A small network was shown many inputs. Here are its activations along a few directions, one row for each input.
In each table, some parts of the input vary, and every possible input appears once, in random order.
A made-up example of a description, with smaller parts first: ring(5) and (point or ring(9) or (values(3) and line(4))).
Shared parts are said once, and a part with two or three values counts as separate values.

Other details of the inputs vary at random and push rows far along two fixed directions, the same in every table; ignore that.

A family of inputs:
R1: [ 40  14   3  -9 -10  -1 -11  21  -8   8 -13   7]
R2: [-49 -20 -15  -4   2 -30  15 -16  -6 -26  25  -9]
R3: [-11   7 -20  15  16  20  22  -3  24  -2   8 -11]
R4: [ 12   5  13  -1 -13  21 -11  11  -7   5  -3  -4]
R5: [ 11   3  18   3  -2  11 -13  -3   6   7  -7  13]
R6: [15  7 10 -7 -4 12 -5 14 -5  4 -5 -3]
R7: [-45 -18 -15  -5   6 -19  11 -14 -27 -32  22 -12]
R8: [ 42  12   1  -9  -6  -5 -15  22  -6   7 -15   3]
R9: [-27 -23  10 -32 -18 -29 -17   4 -33 -19  15   4]
R10: [ 11   2  11  -3 -13   6  -4   9  17   8  -5   1]
R11: [ 17   6  14   0 -19  12 -10  13  17  17  -4   1]
R12: [ -6  10 -20  19  21  25  22   2   1  -9   1 -15]
R13: [ 22   5   7  -2  -9   6  -7  -7   1  26 -27   9]
R14: [-52 -23   4   0  14 -17   6 -27 -15 -21  26  -1]
R15: [-33 -25  24 -12 -15 -22 -21 -16 -22  -9  18  11]
R16: [16 13  2  8  8  1 -6 -3  5  7 -7 14]
R17: [ -5 -19  12 -30 -28 -54 -17   9 -15  -5   9  13]
R18: [-11   0 -25  14   8  19  30 -15  18   9  -9 -21]
R19: [  1   8 -21  27  35   8  15 -16  11  -5   2  -4]
R20: [ 31   6   5 -15 -22   9  -8  11 -10  21 -30  -2]
R21: [ -9   8 -13  27  29  18  16 -12  11  -2   2   0]
R22: [ 38  11   1  -8  -9 -16 -12  19  15  14 -13   6]
R23: [-10   8 -13  22  28  25  13 -14  13  -1   6   0]
R24: [ 28  11   9  -7 -15  -7 -10  23  15  17 -14  10]
R25: [ -1   9 -18  27  30  12  19 -15   8  -3   5   0]
R26: [-11   7 -12  17  17  20  24  -4  24   0   9 -16]
R27: [-13 -23  27 -33 -30 -26 -25   8 -31 -14   5   6]
Description of these inputs: values(3) and (point or line(8)).
Question: Changing only the values(3) part turns R20 into R18. The same change can be made to R1. Which row results?
Answer: R17
Question: Change only the values(3) part in R14. List by row number the other rows that result.
Answer: R6, R26
Question: Start at R19 and move only the line(8) part, one step at a time. The first step leads to R25. Which rows follow, in order?
Answer: R16, R21, R23, R14, R5, R15

A family of inputs:
R28: [-14  13 -28  29  19   1  24 -12   6 -18  14  10]
R29: [-24 -10 -14  25  21  15  19 -26  12   7   6   0]
R30: [ 31  19   5  -1  -3  27   6  29  13  14 -17  -4]
R31: [-36 -20  20 -13  -7 -27 -14 -14 -11 -14  20  10]
R32: [-29 -23   8 -19 -15 -21  -3  -7 -37 -18   5  -6]
R33: [-26 -24   5 -17 -17 -14 -13 -13 -42 -19   8  -8]
R34: [ 23  -4  19 -32 -38 -31 -20  21 -10  15 -19   8]
R35: [ 35  18 -13   3 -14  14   2  11  23  21 -21 -11]
R36: [ -5   1 -25   6  35   3  25 -21   9 -12  10  -6]
R37: [-19 -31   7  -4   2 -46 -14  -9 -10 -27  12   5]
R38: [-18  -1 -16  14  13  38  12  -6 -11 -18  14 -23]
R39: [-21   9 -29  13  41   4  14 -10   3  -8   0   2]
R40: [ 33  19   6   1  -4  36  -1  24   4  10 -15  -4]
R41: [ 29  23  16  12   4  22  -8   1  22  19 -13  11]
R42: [ -4   6 -21  29  32  -6  20 -10   0  -5  21 -15]
R43: [-23  -5  -9  24  21  15  18 -26  11   1   7  -2]
R44: [ 20  -1  37 -23 -27 -25 -36   4  -5  18 -11  26]
R45: [ 26  21  15  10   4  26 -10  11  27  19  -6  14]
R46: [ 33  18 -10  -1 -14  21   0  23  28  17 -10 -11]
R47: [ 22  -4  26 -32 -33 -24 -20  22 -18  12 -22  11]
R48: [-32 -23   2 -26 -19 -29   1   8 -15 -16  16  -8]
Question: Describe the family of inputs behind these rows.
Answer: values(5) or line(6) or (values(2) and line(5))
Question: Start at R45 and move only the line(6) part, one step at a time. The first step leads to R31. Which rows follow, in order?
Answer: R41, R44, R43, R29
Question: Change only the values(2) part in R32. List by row number the other rows that result.
Answer: R40

A family of inputs:
R49: [ -1   7 -38  28  36  19  32 -20   7  -7  -1 -19]
R50: [ 30  20 -10   5 -11   4   6   6  30  31 -19  18]
R51: [ 21  24   8 -15  -1  41   4  24   0  20 -20   0]
R52: [ 34  21   0   2  -8   1  -4   9  30  31 -26  13]
R53: [-45 -11 -14  -4   6  -8  26  10 -26 -36  26 -19]
R54: [  3  -9  37 -23 -11 -26 -31   1 -12   9 -11  27]
R55: [ 38  24   1  10  10  21 -12  -1  -5  15 -17  14]
R56: [ 35  17  -4 -16 -18  24  -4  23  16  22 -28  -9]
R57: [ 39  11  -3   4   8   5  -1   8  20  22 -25   5]
R58: [ 45  21 -16   6   3   4  -2   4   3  17 -23   1]
R59: [  0   9 -31  19   6  30  29   2   7  -6 -13 -26]
R60: [ -9 -10  20 -34 -26   1 -24   9 -19   1  -6   8]
R61: [-10  -3 -19  26  14  30  32 -20  24  10   7 -39]
R62: [ 12 -14  29  -4 -32 -26 -24  11 -12   0  13  -3]
R63: [-29 -21   7  -4  17 -13  -3 -21 -19 -16  10   8]
R64: [ 17  -6  13 -18  -8 -33 -25  11 -18  -9  10  16]
R65: [ 21  25  12   9   0  19  -5   0  22  25 -18  27]
R66: [-21 -24  -9  -8  10 -29   6 -16 -10 -14   4  -5]
R67: [ 33  15  -1   4   2   2   1  10  29  28 -26   9]
R68: [ 12 -20  20  -9 -37 -29 -15   0 -16  12  -5  -8]
R69: [ -3  13 -23  26  13  35  22  11  10 -19   6 -20]
R70: [-30 -14   4  -2   8 -28   0  -3   5 -15  22   7]
R71: [ 40  15   5   1   2   1  -5  11  25  26 -30   8]
R72: [  4  -3  25 -32 -29 -11 -16  25 -39   0 -13  13]
R73: [ 11  -5   9 -37 -36 -27  -5  29 -31   3 -18   0]
R74: [-1 13 -9 27 34 16 17 -1 29 -5  7 -6]
R75: [-44 -27   7  18  -1  -1   8 -30 -24 -15  22 -18]
R76: [ 33  15  14   7  14  21 -11   4  11  21 -21  18]
R77: [ -2  -2  16 -42 -22 -14 -11  34 -16  -4   8   0]
R78: [  9  -6  27 -20  -7 -22 -28  -4 -25  -1  -7  21]
R79: [-31 -10 -19   7  18 -22   7 -17 -19 -33  32  -8]
R80: [ -3  -8   5 -47 -27 -19  -2  23 -20   7 -10  -7]
R81: [-18 -11   1  -2  13 -27  -2  -8 -13 -27  22  -1]
R82: [-42 -18   8  -1  12 -15   1 -21  -8  -9  11  12]
R83: [-25 -16   0  -2  14 -11  -4 -22 -29 -17  13   7]
R84: [ -3  17 -38  37  37  20  21  -8   5 -14  20 -15]
R85: [  5 -17  41 -24 -33 -10 -33  -2 -14  18   1   6]
R86: [  6  13 -42  27  26  15  22 -13   1   2  -2 -16]
R87: [-29 -20  -3   7 -10  -9   2  -5 -10 -31  24 -14]
R88: [-16  17 -19  32  29  18  23  -7  34  -4  15  -4]
R89: [-10   1 -31  33  10  32  33 -16  14 -11  -3 -32]
R90: [41 17  8  8 13  9 -9 19 24 12 -8 12]
R91: [-41 -11   8  -2   4 -15  -3 -21  -6  -5  11  15]
R92: [-34  -7   0  -1  -1 -28   4  -7   8 -15  24  12]
R93: [-28 -11 -10   3  11 -12  -6 -21 -35 -13  16   5]
R94: [ 33   9  -2  -5 -17  26  -2   9  24  20 -22 -13]
R95: [ 36  12  17   9  -9  22 -10  15  26  23   3 -12]
R96: [-33 -21  -6   3  23 -23   7 -12  -6 -31  28  -4]
R97: [ -5  13 -19   9  14  40  17  12  21  -9   9 -21]
R98: [ -5 -16  26 -27 -30   0 -28  -1 -12   2  -3   7]
R99: [ -1  -7   9 -24 -27 -41 -10   0   3  12  -8  21]
R100: [ -4   5  -9  32   9  46  15 -13   5  -7  -5 -13]
R101: [ 39  15  10  -3 -16  27 -16  23  27  13  -6  -3]
R102: [ -1  -4  25 -22 -28 -25 -25  -1  -7  16  -2  40]
R103: [-33  -8  -5   0  -4 -26   5  -6   7 -12  29  15]
R104: [-52 -19  -9   4   1   8  12 -15 -29 -31  12 -12]
R105: [  9  10 -25  22  30  14  25 -15  11  -3  -9 -16]
Question: Describe the family of inputs behind these rows.
Answer: values(3) and ((values(2) and line(4)) or line(11))
Question: Changing only the values(3) part turns R66 into R96. The same change can be made to R80. Which row results?
Answer: R77
Question: Changing only the values(3) part turns R64 into R49. The same change can be made to R62. Which row results?
Answer: R68
Question: Change only the values(3) part in R101. List by row number the other rows that result.
Answer: R94, R98
Question: Change only the line(4) part in R72. List by row number the other rows that result.
Answer: R75, R100, R104
Question: Change only the values(3) part in R70. List by row number the other rows that result.
Answer: R67, R82
Question: Change only the values(2) part in R75. List by row number the other rows that result.
Answer: R85
Question: Change only the values(2) part in R56. List by row number the other rows that result.
Answer: R59
